A small network was shown many inputs. Here are its activations along a few directions, one row for each input.
Each table varies a few parts of the input and shows all the possible inputs, shuffled.
A made-up example of a description, with smaller parts first: line(4) and (point or line(11) or (values(3) and ring(5))).
Shared parts are said once, and a part with two or three values counts as separate values.

Other details of the inputs vary at random and push rows far along two fixed directions, the same in every table; ignore that.
These rows show it; all are for the same input, with only those details redrawn:
[ -1   9  -3  -5  15  40 -41 -37 -21   3 -10  20 -21]
[ 22 -46 -27 -25 -12 -22   3  11  -1  45   1  -1 -43]
[  0   8  -3  -5  15  40 -41 -35 -20   3 -10  20 -21]
[ 22 -45 -26 -25 -12 -22   3  11  -1  44   2  -1 -43]
[ -1   9  -3  -5  15  40 -42 -36 -20   3 -10  20 -21]
[  0   8  -3  -5  15  40 -41 -36 -20   3 -10  19 -21]
[ -1   9  -2  -5  15  40 -41 -36 -20   2  -9  20 -20]
[ 18  55  95  18   3 -21 -23 -25 -28 -41  52  16  -1]

Table:
row 1: [ -4   7 -23  23  33  33 -19 -31  -3 -16 -28  -7  16]
row 2: [ -3 -49 -29 -38 -38 -18  20  23  12  41 -26 -29   9]
row 3: [  7 -40 -60   8  19 -25  44  26  19  17   0  -9 -19]
row 4: [ -3  16 -14   9  29  43 -31 -22  -4  -3 -17  23 -13]
row 5: [ -1 -43 -29 -35 -30 -15  39  23   0  40 -25 -13  -6]
row 6: [ 20 -54 -29 -29 -20 -28 -17  13  11  46   2 -17 -28]
row 7: [  5 -32 -50  -9  -5 -18  46  45  26  25 -36 -22   9]
row 8: [-36  24 -20   9  19  52   0  -2   3 -29 -24  10  21]
row 9: [ -2   5 -13  11  23  40 -53 -18   0 -10 -15   2  -5]
row 10: [-19  19  -2 -19  -3  48 -40  -7  -3   1 -27  12  12]
row 11: [ 27 -40 -51   0  12 -27  11  36  25  33  -8  -9 -28]
row 12: [-32  36 -32  18  36  50  18   3   6 -29 -27  21  21]
row 13: [  1 -57 -41 -20 -13 -27  19   4   7  33   9 -18 -21]
row 14: [ 14 -63 -41  -9 -11 -27   8  12  15  31 -15 -39  -8]
row 15: [ 23  23  61   1 -23 -72  55  65  16  -7  41   5   3]
row 16: [-25  24 -11   0  12  49   4 -13  -3 -12 -42  11  26]
row 17: [  2 -41 -48  -4   8 -19  48  16  12  25   4   1 -26]
row 18: [-18  25 -11   1  12  52 -32   9   7 -14 -33  11  13]
row 19: [-17  76  75  29  12  -7  41   7  -9 -63  37  26  33]
row 20: [  3 -49 -39 -18  -5 -21  39   3  -4  32   9  -3 -35]
row 21: [ 33  -4  60  14 -17 -85  48  19   2  -6  47 -22   5]
row 22: [ 27   8  51  24 -50 -92   4  42  34  -2  57 -27  26]
row 23: [ 10  44  95  20  -2 -21  -9 -43 -36 -45  41  -2  20]
row 24: [  0   9  -2  -5  15  39 -41 -36 -20   2  -9  20 -20]
row 25: [-24  13 -11   2   5  48 -18  -9   2 -19 -43 -11  34]
row 26: [-10  -9  -2  -6   2  33 -46 -53 -16  -1 -19 -15  15]
row 27: [-16  61  63  52 -16 -25 -10 -16  10 -58  53  -7  57]
row 28: [ 29  27  52  14 -12 -76  51  73  23 -17  38  -4  11]
row 29: [-20   3 -24  19  29  40 -18 -28  -3 -24  -7   2   4]
row 30: [ -4  55  77  46 -29 -29 -27 -25   7 -49  36 -26  69]
row 31: [-38  17 -13 -11   3  49  -8 -17  -7 -12 -17  12  21]
row 32: [ 25  16  70 -12 -35 -72  43  51  -2  -1  46   3  -5]
row 33: [-13 -33 -39 -29 -16 -10  57  30   2  29  -8   6 -18]
Q: What do these inputs look like to the network?
A: values(3) and (point or (values(2) and ring(5)))
Q: Changing only the values(3) part turns row 10 into row 2. The same change can be made to row 9. Which row results?
A: row 14
Q: Change only the values(2) part in row 10. List by row number the other rows that result.
A: row 6
Q: Which other rows agree with row 8 in the values(3) part? List them by row number.
A: row 3, row 12, row 13, row 17, row 19, row 20, row 27, row 29, row 31, row 33
Q: Change only the values(2) part in row 15. List by row number the other rows that result.
A: row 4
